A small network was shown many inputs. Here are its activations along a few directions, one row for each input.
Each table varies a few parts of the input and shows all the possible inputs, shuffled.
Descriptions start from the smaller parts, as in this example, which fits no table here: line(4) and (point or ring(11) or (values(3) and ring(8))).
Shared parts are said once, and a part with two or three values counts as separate values.
In the rows, zero is written as 128.

Other details of the inputs vary at random and push rows far along three fixed directions, the same in every table; ignore that.

Table:
x1: [140 133  97 156  89 140 138 110 172 135 128]
x2: [117 150  85 166 105 141 140 129 163 150 138]
x3: [149 176 127 139  75 152 129 135  74 114 132]
x4: [130 125  97 156 101 130 132 100 184 144 134]
x5: [132  85 137 114 147 115 117 145 164 170  86]
x6: [109 102 129 114 157 118 119 161 162 169  87]
x7: [154 186 130 143  86 154 121 136  79 130 142]
x8: [158 172 133 138  74 154 128 131  78 114 131]
x9: [ 98 112  95 147 144 123 133  72 174  71 215]
x10: [105 105 182  89 198 116  98 108  48  59 193]
x11: [107  96 127 114 152 116 125 156 160 153  73]
x12: [163 171 127 138  76 152 123 130  77 117 132]
x13: [107 104 162  96 195 121 112 134  65  87 181]
x14: [104  98 130 118 150 109 120 150 157 161  76]
x15: [129 152  89 157 100 134 133 125 171 147 139]
x16: [142 132 155  94 143 126 110 164  54 127  95]
x17: [125 139 103 162  86 135 132 109 170 139 128]
x18: [139 146  96 160  99 141 125 116 174 151 139]
x19: [111 140  81 162  94 139 148 126 159 135 128]
x20: [134 136 105 156  88 146 134 115 174 147 138]
x21: [138 126 154 113 153 117 123 168  75 137  86]
x22: [143 152 136 134 131 149 111  86  87  76 223]
x23: [119  89 143 121 149 121 122 142 164 159  74]
x24: [136 124 150 106 152 114 121 164  72 145  91]
x25: [ 81  63 139 106 201 103 112 109 166 104 173]
x26: [123 143  98 159  90 138 142 119 172 128 125]
x27: [124 135  96 156  85 144 135 115 169 135 128]
x28: [147 134 147 109 135 125 127 174  62 137  85]
x29: [106  94 123 122 156 116 135 162 155 153  75]
x30: [159 180 119 147  87 144 136 146  73 127 143]
x31: [124 125 164 105 166 123 119 154  54 109 119]
x32: [160 180 121 138  80 139 124 136  76 126 140]
x33: [158 185 118 148  92 147 133 146  73 129 144]
x34: [113  94 179  81 196 133  96 105  47  57 195]
x35: [118  84 145 110 157 125 119 141 154 144  87]
x36: [137 136 102 162  89 134 131 104 171 141 128]
x37: [153 182 139 138  92 152 123 134  70 115 156]
x38: [118 149  88 164 102 139 144 131 165 147 139]
x39: [130 147  90 156  95 132 136 125 171 145 139]
x40: [162 130 170 109 132 131 112 154  73 140  81]
x41: [110  97 130 113 152 116 122 160 161 167  87]
x42: [144 152 133 115  83 119 224  66 186 115 104]
x43: [131  95 133 119 156 124 112 146 166 176  89]
x44: [155 143 160 107 140 130 107 168  73 153  95]
x45: [120 155 132 121 148 130 110  73  54  41 247]
x46: [131 101 161  95 169 121 108 131  87 101 140]
x47: [130 164 120 113  88 109 227  77 182 112 103]
x48: [105  79 143 109 171 119 116 131 157 124 114]
x49: [160 181 133 142  83 158 116 132  81 132 142]
x50: [119 153  89 158 100 141 130 123 169 150 137]
x51: [101  83 133 115 160 105 123 145 173 163  83]
x52: [118 102 172  87 198 112  98 109  59  64 207]
x53: [167 168 128 138  76 156 124 125  77 119 132]
x54: [148 144 147 113 145 129 116 175  65 154  96]
x55: [150 151 189  64 137 103 212 134  68 115  60]
x56: [126 134 110 156  96 138 129 100 159 129 140]
x57: [103 119  98 159 136 120 134  84 189  95 181]
x58: [110  95 129 112 149 111 121 156 158 167  84]
x59: [113 144  89 168  95 130 145 121 160 139 128]
x60: [160 173 136 140  74 152 124 119  76 126 133]
x61: [148 184 127 145  82 146 129 132  75 114 129]
x62: [ 93 124 100 148 157 122 124  63 152  55 234]
x63: [105  98 127 114 151 109 122 150 156 165  78]
x64: [130 144 103 158  93 145 131 120 175 147 139]
x65: [116 141  84 162  94 136 152 127 161 133 127]
x66: [110  92 114 121 155 113 132 160 152 158  79]
x67: [111 151 121 126 131 144 119  89  73  55 219]
x68: [132 137 106 157  98 130 127 104 160 128 142]
x69: [ 84  67 140 107 199 108 115 116 170 111 167]
x70: [ 91 119 104 156 141 126 132  73 176  76 206]
x71: [115  97 166  70 159  83 213 107 189 132  58]
x72: [126  92 139 121 151 113 120 146 165 157  76]
x73: [119 134  84 155 107 128 139 116 184 129 130]
x74: [154 130 173 101 136 141 107 164  74 153  92]
x75: [100  62 132 111 191 108 115 117 183 117 133]
x76: [120  84 136 114 144 124 124 145 162 157  76]
x77: [122 144  86 168  98 125 144 120 161 139 129]
x78: [107 126 133 105 137 106 214  25 191  53 191]
x79: [170 172 132 140  76 144 121 130  81 127 141]
x80: [107 106 165  91 197 118 108 122  44  70 200]
x81: [147 129 171  99 131 128 109 159  67 148  83]
x82: [133 142 101 159  96 150 127 112 173 152 138]
x83: [149 138 150 101 130 125 117 168  67 136  84]
x84: [115  94 120 122 159 111 134 161 156 154  77]
x85: [124  91 134 116 148 110 117 143 162 166  81]
x86: [152 126 170  99 128 130 108 164  71 149  91]
x87: [127 141 105 163  90 139 136 112 173 134 126]
x88: [133  88 138 115 150 120 118 149 167 170  89]
x89: [ 96  70 146 102 215 112 101 100 150  92 198]
x90: [161 181 129 142  79 138 127 128  76 123 134]
x91: [173 172 133 141  78 154 126 125  81 114 130]
x92: [149 132 152 107 138 120 121 175  62 149  93]
x93: [135 133 156 105 140 122 123 170  57 147  84]
x94: [134 133 103 156  85 141 133 110 172 147 136]
x95: [133 143  95 159  93 132 140 119 173 129 127]
x96: [ 82  59 149 100 214 113 104  96 154  86 203]
x97: [ 94  61 149  98 217 109 102  98 148  86 203]
x98: [155 140 165 104 139 128 111 172  74 150  94]
x99: [158 176 124 140  78 147 128 134  76 115 132]
x100: [155 184 123 144  80 138 124 129  73 120 132]
x101: [124  95 135 116 152 111 122 158 165 166  89]
x102: [117 144  88 154  90 136 142 121 167 132 126]
x103: [112  92 133 116 146 115 128 154 161 154  76]
x104: [118 106 121 118 160 115 114 156 162 173  88]
x105: [ 96 119 107 149 151 119 122  59 152  58 237]
Each input here is: line(5) and (point or (values(2) and line(10))).
- The inputs of x24 and x90 match in every part but the line(5) part. If x19 is changed in the same way as x24 into x90, which row does it become? => x3
- The inputs of x71 and x55 match in every part but the line(5) part. If x95 is changed in the same way as x71 into x55, which row does it become? => x84
- The inputs of x46 and x83 match in every part but the line(5) part. If x96 is changed in the same way as x46 into x83, which row does it become? => x41
- Start at x2 and move only the line(10) part, one step at a time. The first step leads to x38. Which rows follow, in order? => x13, x80, x93, x59, x31, x29, x65, x19
- Which other rows does x65 become when the values(2) part takes its other values? List them by row number. => x28
- Start at x60 and move only the line(5) part, one step at a time. The first step leads to x81. Which rows follow, in order? => x51, x63, x93
- Which other rows does x41 become when the values(2) part takes its other values? List them by row number. => x39

Table:
x106: [110  98  95 153 127 122 125 102 215 136 132]
x107: [120 151  98 154 100 133 134 109 142 121 159]
x108: [115 129  74 166 102 129 147 115 201 137 132]
x109: [120  98 144 104 156 116 115 162 125 157  75]
x110: [143 166 121 137 107 145 125 117  78  90 174]
x111: [144 122 146 118 124 136 123 170 125 174  59]
x112: [141 149 147 119 109 134 123 158  79 148  93]
x113: [118 116  89 156 110 124 139 119 212 168 113]
x114: [140 148 128 140 114 141 115  95  96  83 195]
x115: [162 151 152 121 106 130 116 159  81 153  88]
x116: [124 111 138 119 148 111 130 164 122 156  74]
x117: [140 172 122 139 111 137 130 117  77  90 174]
x118: [150 120 143 115 123 132 123 164 124 168  78]
x119: [169 148 148 118  96 140 120 167  80 165  73]
x120: [ 87  47 170  75 245  97 103 123 132 104 165]
x121: [138 159 114 150 103 142 135 112  91  92 169]
x122: [111 115 153 109 168 134 106 104  85  68 199]
x123: [127 132 103 155 107 127 126 109 177 139 129]
x124: [ 95 109  94 153 126 123 135 112 213 143 135]
x125: [157 151 187  67 116 107 207 115  90 110  60]
x126: [ 77  43 160  80 228 105 101 124 134 105 147]
x127: [120 143  88 156 104 128 141 124 173 142 131]
x128: [137 167 129 140 113 151 125 103  91  95 188]
- What do these inputs look like to the network? => point or (values(2) and line(11))
- Which other rows does x113 become when the line(11) part takes its other values? List them by row number. => x107, x112, x115, x116, x117, x120, x123, x124, x127, x128
